Each row below holds a small network's activations on one input, seen along a few directions.
In each table, some parts of the input vary, and every possible input appears once, in random order.
A made-up example of a description, with smaller parts first: line(6) and (point or ring(9) or (values(2) and ring(5))).
Shared parts are said once, and a part with two or three values counts as separate values.
In the rows, zero is written as 128.

Other details of the inputs vary at random and push rows far along two fixed directions, the same in every table; ignore that.

Table:
row 1: [153 132 124 126 140 123 124 131 130 128 125 129 136 137 127 135]
row 2: [135 132 113 135 132 114 134 135 123 129 124 134 128 131 133 120]
row 3: [ 69 107 146 139 125 163 116 111 156 125 141 135 115 110 134 130]
row 4: [ 87 118 158 133 122 167 107 113 147 125 131 129 120 128 125 141]
row 5: [149 131 119 129 132 119 127 128 126 135 127 121 136 124 128 124]
row 6: [152 136 126 129 138 122 129 130 130 128 124 127 137 128 124 134]
row 7: [144 133 113 124 132 118 134 133 122 134 140 132 129 129 134 135]
row 8: [ 96 107 150 140 137 152 118 122 155 111 127 128 130 109 145 140]
row 9: [ 94 106 147 139 133 148 113 122 154 112 130 126 128 105 145 136]
row 10: [149 133 127 121 121 120 132 125 113 138 121 123 127 130 116 119]
row 11: [131 132 123 122 129 113 137 133 108 127 135 124 128 133 135 134]
row 12: [136 131 128 127 129 115 130 128 113 127 122 113 135 128 129 123]
row 13: [ 91  93 167 147 138 158 105 106 158 114 149 142 123  83 194 132]
row 14: [128 125 113 122 133 112 143 138 118 123 132 126 128 132 130 134]
row 15: [ 77 149 136 116  86 172 122 111 123 163 130 127 102 155  42 120]
row 16: [153 128 135 122 134 123 127 128 120 125 122 131 130 137 130 132]
row 17: [151 134 122 129 134 119 124 131 128 129 126 125 135 125 125 129]
row 18: [131 134 124 127 132 112 133 126 108 126 130 124 132 131 132 122]
row 19: [146 129 130 123 127 118 132 129 113 133 129 130 130 124 132 118]
row 20: [141 145 120 105 125 113 135 129 139 124 125 130 137 136 138 124]
row 21: [146 134 114 127 132 121 133 131 123 131 139 129 130 130 134 125]
row 22: [147 130 140 126 132 125 130 125 123 126 121 130 130 126 128 131]
row 23: [137 131 112 133 130 118 137 140 124 127 128 131 124 134 136 123]
row 24: [ 91  89 168 147 138 162 106 111 162 109 155 138 120  82 205 135]
row 25: [143 133 122 135 134 120 132 139 131 124 112 130 133 132 126 131]
row 26: [137 124 121 124 139 119 132 136 125 116 118 125 138 140 123 134]
row 27: [130 125 118 125 135 114 137 137 119 124 126 122 135 128 125 120]
row 28: [144 129 121 132 136 121 128 140 131 123 113 132 132 141 129 133]
row 29: [130 126 114 125 134 115 141 136 119 120 132 123 128 133 129 124]
row 30: [144 129 125 120 126 118 137 130 112 132 136 134 124 128 138 132]
row 31: [ 96 119 151 127 115 141 120 114 168 117 136 132 132 116 156 129]
row 32: [135 130 111 130 129 115 138 142 123 130 128 134 123 133 136 133]
row 33: [139 135 134 127 134 118 131 130 116 120 119 120 137 133 125 133]
row 34: [133 123 118 127 133 114 135 133 122 124 120 116 135 127 124 123]
row 35: [142 131 119 134 130 116 127 139 129 124 114 128 131 129 127 127]
row 36: [140 128 116 135 129 117 130 137 127 131 115 124 131 128 130 122]
row 37: [133 132 133 128 130 119 124 129 118 121 123 118 134 127 129 129]
row 38: [132 133 124 125 129 116 136 131 109 123 135 121 129 134 135 124]
row 39: [137 131 116 133 130 116 132 140 124 131 122 130 131 129 131 119]
row 40: [144 135 114 129 134 117 131 126 122 133 135 132 134 127 131 123]
row 41: [ 90 150 126 118  88 177 120 112 136 171 135 135 103 150  42 121]
row 42: [ 95 147 141 114  82 177 118 107 131 163 123 135  96 150  39 126]
Each input here is: values(2) or (ring(5) and line(8)).
Change only the ring(5) part in row 40. List by row number the other rows that result.
Answer: row 2, row 3, row 13, row 18
List by row number the other inputs of the same sort as row 31.
Answer: row 20

Table:
row 43: [111 118 153 133 128 155 108 121 134 127 121 129 124 121 116 138]
row 44: [112 117 160 133 120 153 117 116 135 122 118 126 122 121 118 135]
row 45: [104 126 158 120 119 147 114 112 145 119 123 117 135 121 116 132]
row 46: [169 108 126 126 174  55 142 137 106  80 140 109 170  90 240 121]
row 47: [105 126 139 127 127 148 118 125 166 118 121 136 126 137 121 145]
row 48: [144 138 155 123 117 164 106 106 155 147 138 145 117 115 132 132]
row 49: [160 139 106 117 135 104 141 145 131 127 105 124 141 150 109 134]
row 50: [ 92 121 118 124 116 145 135 130 147 132 140 134 118 128 129 130]
row 51: [122 150  97 124 107 120 143 142 117 146 127 131 115 150  93 118]
row 52: [112 115 134 143 129 153 111 125 158 129 116 133 123 123 117 129]
row 53: [ 96 119 138 128 122 145 122 120 118 136 143 131 111 120 124 128]
row 54: [107 124 160 128 121 153 112 116 138 123 121 121 130 130 121 132]
row 55: [152 168  96  97 104  97 158 132  67 152 120 116 124 180  60 108]
row 56: [136  97 128 154 169 103 130 141 131 102 146 130 145  84 216 126]
row 57: [ 91 129 120 122 117 144 134 125 146 122 143 139 118 135 130 133]
row 58: [175 172  84  96 102  82 172 139  49 155 112 118 119 183  41 108]
row 59: [193 136  76 126 150  59 159 161  89 120 123 121 145 137 145 106]
row 60: [106 127 135 142 123 148 112 129 161 130 113 134 123 127 123 136]
row 61: [128 132 138 120 104 150 119 104 136 158 162 152 111 118 138 124]
row 62: [111 119 140 146 133 156 114 122 149 132 119 133 127 119 116 135]
row 63: [100 119 131 140 124 148 122 122 124 139 148 126 111 120 123 131]
row 64: [190 114 123 147 174  85 125 146 112  99 117 113 160 108 188 137]
What is each input in this table made of?
Answer: values(2) and (point or line(10))
Change only the values(2) part in row 47. List by row number the other rows that result.
Answer: row 57

Table:
row 65: [ 86 124 147 160 142 177  95 114 190 127 147 156 122 116 172 142]
row 66: [179 146  70 114 134  90 168 158 109 125 102 152 127 171  89 114]
row 67: [115 115 116 145 146 143 118 120 170 127 134 135 141 103 132 110]
row 68: [103 126 128  99 108 144 146 126 127 120 113 128 117 178  69 134]
row 69: [145 129 139 129  95 171 109 110 120 176 123 138  97 135  70 133]
row 70: [133 140 162 116 106 162 110 101 103 151 120 138 106 134  56 137]
row 71: [103 160 136 108 109 158 113 113 130 137 127 119 126 181  77 142]
row 72: [103 125 128 123 120 148 151 133 106 127 115 137 108 155  57 151]
row 73: [222 151 102 135 191  44 145 161  66  93 119 112 173 138 179 151]
row 74: [208 111  99 126 188  32 146 154 140  76 122  98 195  76 237 128]
row 75: [ 74  92 154 174 125 168  93 136 155 127 124 124 106  91 166 126]
row 76: [ 85 138 103 106  97 145 139 109 110 162 170 122 115 127  71 103]
row 77: [123 106 137 144 167 123 122 123 123 108 132 108 152  92 137 136]
row 78: [100 158 124 120  80 126 133 134 141 146  98 119 117 146  75 117]
row 79: [ 94 116 155 159 133 133 117 128 114 112 110 117 126 110 137 130]
row 80: [ 75 109 137 142 118 126 125 119 117 124 150 129 120  91 202 107]
row 81: [ 52  86 144 122 125 157 135 114 146 123 173 151  93 103 180 135]
row 82: [101  95 153 130 154 138 111 110 161  98 136 103 158 102 164 125]
row 83: [175 148  84  93 118  74 174 159 117 116 102 130 135 163  98 137]
row 84: [240 142 128 102 148  55 148 146 113 114 109 122 167 110 188 126]
row 85: [129 153 138 103  82 150 142  93  97 165 163 137  92 134  89 108]
row 86: [176 190  66 120  96  82 159 155  82 162  81 132 123 194  25  82]
row 87: [ 89 109 149 165 140 183  88 128 166 135 152 134 111 109 168 160]
row 88: [108 172 120 110  95 150 122 124 156 150 127 130 118 160  79 152]
row 89: [201 183 122  70  95 111 146 122  69 158  97 118 131 197  21 105]
row 90: [116 102 174 148 125 179  95  95 181 138 137 165 120  91 168 125]
row 91: [238 100  80 150 208  33 143 175  96  93 125  96 183  87 222 120]
row 92: [ 60 101 179 147 122 155 100 111 161 104 115 113 130 114 169 120]
row 93: [110  78 132 152 151 151 125 150 150 109 133 139 112 103 175 150]
row 94: [ 97 135 130 129 122 134 124 119 123 138 184 139 119 127 168 136]
What is each input in this table made of?
Answer: values(5) and (point or ring(5))
The inputs of row 83 and row 84 match in every part but the values(5) part. If row 68 is changed in the same way as row 83 into row 84, which row does it become?
Answer: row 89
Change only the values(5) part in row 77. List by row number the other rows that result.
Answer: row 70, row 72, row 73, row 79
Which other rows agree with row 71 in the values(5) part? List them by row number.
Answer: row 65, row 73, row 87, row 88, row 94
Which other rows agree with row 92 in the values(5) part? List them by row number.
Answer: row 75, row 78, row 79, row 80, row 86
